A small network was trained on made-up records. Each row is its average activation on records with the value named, seen along a few directions.
Related values have similar rows: they may be neighbours, one step apart, or belong to one group.
Strong random noise was added to every row along 4 fixed directions; ignore it. To show where, here is one row again and again, with new noise each time:
[  57 -280  196 -376 -189  501   91 -189  457 -257 -122  -11   55  -21
 -275]
[-908 -448   22    9  692  106  -40  131 -129  -11 -463  -25 -549 -322
   90]
[  -2 -176   -5  110  -31 -216  263  379  128  -27  -99 -231 -191  121
   -4]
[ 286 -163  142 -310 -378  246  320  155  474 -262 -124  -64  -29   84
 -143]
[   2  289   47  328 -201 -161 -146 -205    3  193  260  182  330  198
 -285]
[-163  217   19   42 -134 -198  303  469   43  -23 -262  293 -318  -49
  162]


Values of Gel:
u8: [ 468 -697   40 -367  212  -54  208   28  156 -109 -177 -734 -258   21
  159]
u6: [-217 -464  -31 -254  216  205 -327 -436    7  168  -48 -251   24  -55
   12]
u9: [-291 -621  -13 -126  588  475 -198 -180 -138 -310   40 -353 -102 -228
   86]
u3: [  12  438  -18  -83 -186  -91   10  -88  -98   51  -49  515 -125 -166
  235]
u1: [-488  194  -55 -142  -16   95  -33   -2    0  -59 -109  379   15  -70
  -22]
u5: [-200 -354  119 -184  184  576  -65  -96  161 -247 -180 -107  -23 -199
 -126]
u2: [-144  -59 -143  126  354   25  -21  180 -271  -17  -93 -202 -145 -180
  213]
u4: [ 274 -137 -300   21  177 -493  248  426  -84  232 -179 -328 -348  190
  341]
u7: [ -75  451   87 -100  150   81  -79  147 -419 -169  -51  385 -163 -416
  260]
The values of Gel form 3 separate groups.
- Which other values are in the same group as u7? Give them in the order they are listed. => u9, u2
- Which other values are in the same group as u5? Give them in the order they are listed. => u1

Values of Gali:
w5: [ 100  395  -40  161   10 -429 -149  -50 -376  144  155  224  -36  -24
  271]
w10: [ 125  -37   57 -174 -301  407  -79 -299  181 -225    4 -101  389   49
 -471]
w1: [ 109  -80 -110 -157   22  105  189  129   73 -140 -182  -40 -364 -118
  208]
w4: [ -41  163 -150  201   72  -99 -502 -500 -173  530  264  167  374  223
 -188]
w7: [  67  -39   34  -94  283  257  132  -88  -36  -64  -91  -28 -145 -162
  104]
w2: [-223 -269   73   33   -9   97   17 -200  270  130    2 -255  156  102
 -366]
w3: [-342 -272  -92  -32  406 -110 -153  -12 -170   55  -73   46 -146  -15
  185]
w8: [  -6 -249    2   15  118   92  117  380   17 -260 -143 -203 -274 -160
  226]
w6: [-545    1  153  202  105  -62 -236 -168 -126  180   -6  119  162 -139
 -117]
w9: [-417  -84  296 -408  230  827 -367 -664  173 -298    6  396  155 -295
 -360]
The values of Gali form a line.
- A walk along Gali starts at w2 and steps to its neighbour w6. Put w5, w10, w3, w9 in the order it reaches them. => w10, w9, w5, w3
- How many steps from neighbour to neighbour lead from w1 to w4, at the fewest? => 3
